Each row below holds a small network's activations on one input, seen along a few directions.
Each table varies a few parts of the input and shows all the possible inputs, shuffled.
A made-up example of a description, with smaller parts first: one of 3 separate values, together with either a single point or one of 11 places around a ring or (one of 4 places along a line, together with one of 5 places around a ring).
Shared parts are said once, and a part with two or three values counts as separate values.
(in the rows, 128 means zero)

Other details of the inputs vary at random and push rows far along two fixed directions, the same in every table; ignore that.

Rows:
r1: [128 134 121 121 136 119 116 106 121 104 142 142 132 117  94 116]
r2: [162  74 103 165 159 101 134 182 196 126  87 100 100 209 180 143]
r3: [127  72 123 154 120 105 145 127 213  97 152  87 109 147 189 183]
r4: [114 137 133 127 147 121 130 117 124 118 139 146 116  93  87 125]
r5: [128 114 121 153 129 123 111 156 127 128 115 128 120 154 149 126]
r6: [109 132 129 117 123 114 116 119 108 108 144 153 142 131 114 121]
r7: [117 198 136 109  84 170 125 103  78 187 104 114 142 112  83 118]
r8: [122  80 127 146 149  97 117 123 168  56 181 123 127 113 139 139]
r9: [145 167 128 142 124 148 147 130 130 166  94  95 148 158 151 128]
r10: [154 170 120  84 104 180 131 143 102 204  87 143 152 132 134  94]
r11: [130 120 118 123 137 112 130 132 139 113 119 136 128 162 130 118]
r12: [127 121 121 138  92 146 141 123 160 153 114 107 124 152 142 159]
r13: [171 107  95 127 149 156 165 168 151 198  82 112 150 189 187 103]
r14: [142 179 115 114 110 151 126 147  72 185  51 142 124 167  91  96]
r15: [117 185 128 127 129 174 126 132  75 165 109 154 140 107  61 101]
r16: [148 143 115 150 125 153 156 159 162 184  77  83 140 207 176 137]
r17: [176 121 130 121 148 162 136 168 148 189  78 119 131 208 191 119]
r18: [125  44 148  94 139  83 115  83 150  47 230 133 104  32 150 162]
r19: [119 101 168 138 140  81 129  84 153  48 195  88 133  54 149 157]
r20: [ 86 131 145 128 133 118 114 102  99  83 181 157 124  51  90 135]
r21: [132  89 122 147 133  95 127 167 154 115 113 124 113 175 169 145]
r22: [ 97  79 143 137 150  81 135 132 164  62 177 143 107 106 148 159]
r23: [ 94 197 146  93 111 143 124  82  42 137 131 176 124  53  33  98]
r24: [112 115 126 134 134 118 109 117 125  89 158 143 138 118 126 126]
r25: [117 188 139 114  95 151  95 100  38 138 138 152 131  55  37  94]
Each input here is: either one of 4 separate values or one of 6 places along a line or (one of 3 separate values, together with one of 5 places around a ring).
Which of the alternatives is r23?
Answer: one of 3 separate values, together with one of 5 places around a ring
Change only the place on the ring of 5 in r15. List by row number the other rows that result.
Answer: r4, r20, r22, r23

Rows:
r26: [118 133 141 121 119 116 134 105 127 115 147 123 122  96 130 137]
r27: [132 110 121 129 129 129 134 129 152 128 138 122 119 131 142 141]
r28: [120 139 139 122 114 119 130 107 121 118 142 119 133 101 128 133]
r29: [127 124 142 115 124 119 133 107 121 119 152 127 126  95 135 134]
r30: [113 124 134 130 117 110 112 116 120  99 148 140 122 121 113 135]
r31: [131  92 118 144 158 124 142 172 167 121 119 131 122 165 165 137]
r32: [138 194 112 125 108 165 120 141  58 196  60 146 142 162  72  88]
r33: [129 172 123 105 113 163 114 138  75 178  90 160 141 149  95  96]
r34: [130 110 130 139 130 110 142 133 164 115 131 104 122 142 165 148]
r35: [142 111 119 134 163 122 134 156 156 125 118 129 133 164 151 117]
r36: [123 129 141 118 121 118 134 106 124 118 149 126 122  95 131 137]
r37: [126 116 129 116 122 128 126 110 128 119 157 133 124  95 121 134]
r38: [128 127 143 122 122 122 123 108 122 114 152 115 132  95 131 134]
r39: [122 132 136 133 116 125 123 110 132 112 148 118 123  97 117 139]
r40: [124 130 144 124 123 123 129 109 126 119 150 119 119  93 126 138]
r41: [144  93 127 156 141 113 142 159 192 119 118  87 123 177 189 154]
r42: [126 129 133 124 144 118 120 114 120  97 152 139 134 105 115 113]
r43: [126 118 127 118 120 126 120 107 126 114 156 127 132  97 125 132]
r44: [146  98 110 150 144 110 127 162 153 122 106 117 119 179 159 126]
r45: [127 111 126 141 159 112 136 139 158 107 125 125 122 148 136 136]
r46: [131 120 136 139 130 123 137 132 153 127 128 106 119 132 149 142]
r47: [122 164 120 118 104 152 126 114 103 155 118 132 135 116  96 119]
r48: [144  98 126 140 138 125 129 137 163 117 133 106 128 144 164 143]
r49: [125 171 120 115 106 161 128 117  97 170 108 137 134 122  94 114]
r50: [137  92 123 131 144 119 129 162 162 120 117 136 115 173 163 137]
r51: [119 120 133 120 122 114 108 117 116 101 152 147 124 114 122 125]
r52: [126 127 139 116 121 117 127 104 119 114 151 122 134  95 137 133]
r53: [130 120 139 123 126 130 123 110 127 118 154 126 124  92 121 134]
r54: [133 127 123 126 128 118 113 128 106 120 128 141 122 117 116 109]
r55: [117 127 133 120 111 120 129 104 128 113 149 125 131 101 125 133]
r56: [107 122 133 129 137 121 129 128 123 107 146 146 121 100 111 134]
r57: [119 131 133 134 140 116 125 113 120  91 148 132 131 111 105 125]
r58: [131 161 134 107 116 149 130 113  88 162 116 133 143 114 118 114]
r59: [129 131 124 120 130 121 121 133 107 128 117 144 115 116 102 119]
r60: [101 129 131 141 131 116 126 120 120 105 148 138 125 106 105 136]
r61: [138  95 114 148 149 107 134 162 163 122 100 119 107 174 153 137]
r62: [111 121 133 127 137 123 123 127 118 106 153 150 128  98 120 123]
r63: [122 132 140 119 117 116 127 105 119 113 149 119 136  96 133 133]
r64: [121 128 135 123 148 114 126 119 127 105 145 143 127 103 105 125]
r65: [124 117 129 114 123 127 122 108 125 118 157 131 128  95 124 132]
r66: [119 183 123 119 105 157 116 131  76 174  83 151 137 157  80 108]
r67: [114 119 137 117 124 115 115 121 122 104 144 150 114 110 113 136]
r68: [124 139 136 130 117 135 125 110 125 126 139 124 123  99 112 133]
r69: [120 123 133 117 114 119 128 104 126 114 150 125 135 100 129 130]
r70: [133 102 116 140 129 122 133 138 168 117 133 109 126 148 157 145]
r71: [137 110 136 131 137 123 132 133 148 126 134 108 127 133 160 139]
r72: [118 120 128 134 126 101 117 119 117 101 138 132 112 109 103 129]
r73: [127 127 145 120 125 124 127 110 121 120 153 120 123  91 127 135]
r74: [139 105 126 149 131 122 132 138 169 115 130 104 126 146 157 147]
r75: [112 124 131 133 134 121 119 121 117 104 155 146 131 101 120 123]
r76: [119 137 143 130 115 119 127 110 128 113 148 112 124  95 122 138]
r77: [140 133 121 117 122 149 139 135 125 166 106 128 140 152 138 118]
r78: [112 136 133 122 120 125 117 123 114 122 124 147 118 128 107 130]
r79: [140 168 118 109 121 155 121 144  73 176  83 155 131 134  86  91]
r80: [125 114 125 131 122 120 139 126 155 123 131 116 125 136 148 139]
r81: [134 162 130 123 109 155 120 117  98 154 115 125 145 116 103 116]
r82: [131 158 105 145 141 167 146 179 124 195  51 133 137 209 128 116]
r83: [157  77 113 151 181 112 148 187 205 123 103 115 124 208 191 136]
r84: [131 160 131 121 114 155 126 116 102 160 117 132 131 112 102 120]
r85: [141 131 118 122 123 146 137 138 131 162 101 122 142 161 147 121]
r86: [135 100 118 144 138 115 123 157 159 118 117 124 124 187 164 137]
r87: [126 117 136 113 119 125 133 107 126 120 153 134 127  98 127 131]
r88: [128 114 129 119 132 109 115 127 113 105 144 144 116  99 117 115]
r89: [120 185 119 131 118 167 122 136  71 180  91 151 152 144  87  96]
r90: [154 163 103 142 149 169 140 175 120 189  50 124 152 224 134  95]
r91: [126 105 115 163 149 121 138 162 163 123 113 120 128 181 157 141]
r92: [122 160 129 113 106 148 134 110 102 157 117 137 133 115 103 117]
r93: [129 121 138 122 125 130 120 108 124 117 154 125 128  92 123 132]
r94: [123 131 125 118 114 130 120 108 120 120 149 125 135 101 116 130]
r95: [133  99 127 130 130 118 144 131 163 121 137 120 119 138 159 143]
r96: [138 105 134 141 134 116 133 138 162 115 133  97 129 143 166 145]
r97: [147 164 105 144 149 164 144 173 125 190  46 123 145 224 124 107]
Describe the family of inputs behind these rows.
Answer: one of 8 places around a ring, together with either one of 4 separate values or one of 5 places around a ring
The inputs of r57 and r83 match in every part but the place on the ring of 8. If r70 is changed in the same way as r57 into r83, which row does it become?
Answer: r37
The inputs of r49 and r47 match in every part but the place on the ring of 8. If r68 is changed in the same way as r49 into r47, which row does it become?
Answer: r39
List by row number the other rows that have the place on the ring of 8 in common with r51.
Answer: r38, r42, r43, r48, r52, r54, r75, r85
Change only the choice among 4 separate values in r97. List by row number the other rows that result.
Answer: r60, r66, r72
Change only the place on the ring of 5 in r70. List by row number the other rows that result.
Answer: r28, r41, r55, r74

Rows:
r98: [156 141 109 145 143 150 139 169 138 176  62 112 140 208 149 113]
r99: [101  70 136 153 161  69 121 121 168  28 193 136 106  97 133 151]
r100: [129 165 138  55 104 151 106 105  29 168 126 194 135  77  81  78]
r101: [124  75 150 138 143  79 128 102 174  49 201 100 116  78 164 156]
r102: [115 198 136 108  94 155 112  94  47 165 112 143 138  91  56 103]
r103: [ 95 121 146 122 115  98 113  91 111  74 182 148 105  50  86 145]
r104: [157 147 113 141 123 157 143 165 139 192  64  99 141 208 162 125]
r105: [138 150 136 117 133 162 145 114 128 154 133 116 153 110 132 125]
r106: [161  70 107 173 190 108 154 198 222 121  89  87 128 236 218 144]
r107: [ 88 125 144 128 115  97 100  91  97  61 185 158 114  59  76 136]
r108: [127  76 148 127 135 102 141  98 183  76 198 100 124  74 173 163]
r109: [124 196 138  96  80 180 129  89  63 192 118 127 151  77  87 114]
r110: [131 188 106 143 150 172 132 171  87 189  50 156 156 200  89  85]
r111: [100 192 125 114  87 151 102 109  53 155 106 167 134 119  50 105]
r112: [155 196 117 128 132 182 138 153  93 209  57 120 164 181 119  91]
r113: [115 137 126 125 105 127 123 125 119 135 118 139 110 125 103 136]
r114: [149  64 103 174 195 110 157 208 227 120  91 102 115 235 209 149]
r115: [130  56 125 159 169  86 144 158 208  77 148 112 101 155 180 158]
r116: [123  83 138  84 134  94  92  86  94  58 217 182 114  17  95 107]
r117: [148 141 105 140 112 149 136 164 140 186  55 109 128 216 153 129]
r118: [130 144 132 122  90 132 121 112 116 142 124 111 128 118 127 133]
r119: [119  82 140 123 107 105 140  94 179  92 186  98 115  85 175 170]
Describe the family of inputs behind these rows.
Answer: either one of 2 separate values or (one of 4 places along a line, together with one of 5 places along a line)

Rows:
r120: [143 172 119 135 155 154 124 143  91 152 100 142 154 139  90  84]
r121: [138 154 136  97 118 142 116 118  85 150 123 144 131  96 107 103]
r122: [139 148 121  95 114 171 138 123 103 189 113 144 133 119 120 113]
r123: [133  93 126 145 114 117 149 130 192 125 134  87 119 148 186 168]
r124: [109 108 123 108 120 104  96 123  98  90 156 175 120 106 106 112]
r125: [134 158 137 102 131 138 120 114  84 138 132 148 145 101 104  98]
r126: [163 145 111 111  97 168 131 146 114 203  69 116 135 179 144 117]
r127: [107 183 140 134 112 145 133  96 101 137 132 111 152 101  92 129]
r128: [ 98 120 134 126 142 109 123 126 112  94 148 172 105  88  75 130]
r129: [130  96 129 157 123 114 148 142 197 120 128  80 113 153 186 172]
r130: [107 116 127 125  99  99  93 109 100  87 153 151 116 114 108 132]
r131: [156  65 119 113 137 112 131 143 178 118 141 117 112 146 188 142]
r132: [141  73 127 136 160 118 149 156 191 120 138 114 113 146 191 150]
r133: [123 135 145 129 128 109 120  97 112  93 160 117 140  92 118 121]
r134: [121 169 104 151  98 168 129 163 126 191  52 132 132 227 121 133]
r135: [107 119 129 141 121  86 105 120 108  84 137 143  96 111  91 133]
r136: [126 128 140 116 150 114 122 108 113  91 162 140 140  88 119 107]
r137: [129  84 135 113 140 116 138 116 160 109 170 131 119  96 161 144]
r138: [135 159 140 112  96 138 114 107  84 150 121 123 131  97 106 117]
r139: [114 155 115 114 121 164 123 152  90 173  94 180 138 162  94 103]
r140: [124  99 138 126 157 117 143 125 155 100 166 129 129 104 153 140]
r141: [ 86 139 137 150 112 102 120 108 130  87 141 132  96 104  79 156]
r142: [159 101 119 152 146 121 144 168 177 139  93  89 133 210 197 138]
r143: [137 180 126 145 135 150 122 131  90 152  98 119 152 142  90  96]
r144: [135  90 121 161 191 121 146 162 185  96 137 114 133 152 161 137]
r145: [143 158 112 125  89 174 148 137 131 205  75 105 135 169 143 132]
r146: [105 150 146 133 106 123 134  90 125 109 160 106 134  83 115 148]
r147: [111 127 135 166 146 111 133 118 163  85 156  92 131 114 122 154]
r148: [120  80 119 138 153  76 115 151 143  73 140 154  93 129 123 132]
r149: [169 120 112 129 117 148 138 161 150 186  69 101 135 207 180 128]
r150: [119 161 136 115 148 153 136 113  94 139 137 146 154  97  98 107]
r151: [136 113 139  94 120 117 115 100 113 114 163 142 127  79 128 121]
Describe the family of inputs behind these rows.
Answer: one of 4 places along a line, together with either one of 2 separate values or one of 6 places along a line
The inputs of r129 and r121 match in every part but the place on the line of 4. If r145 is changed in the same way as r129 into r121, which row does it become?
Answer: r131
Change only the place on the line of 4 in r125. List by row number the other rows that result.
Answer: r140, r142, r146
Change only the place on the line of 4 in r133. List by row number the other rows that result.
Answer: r127, r136, r150
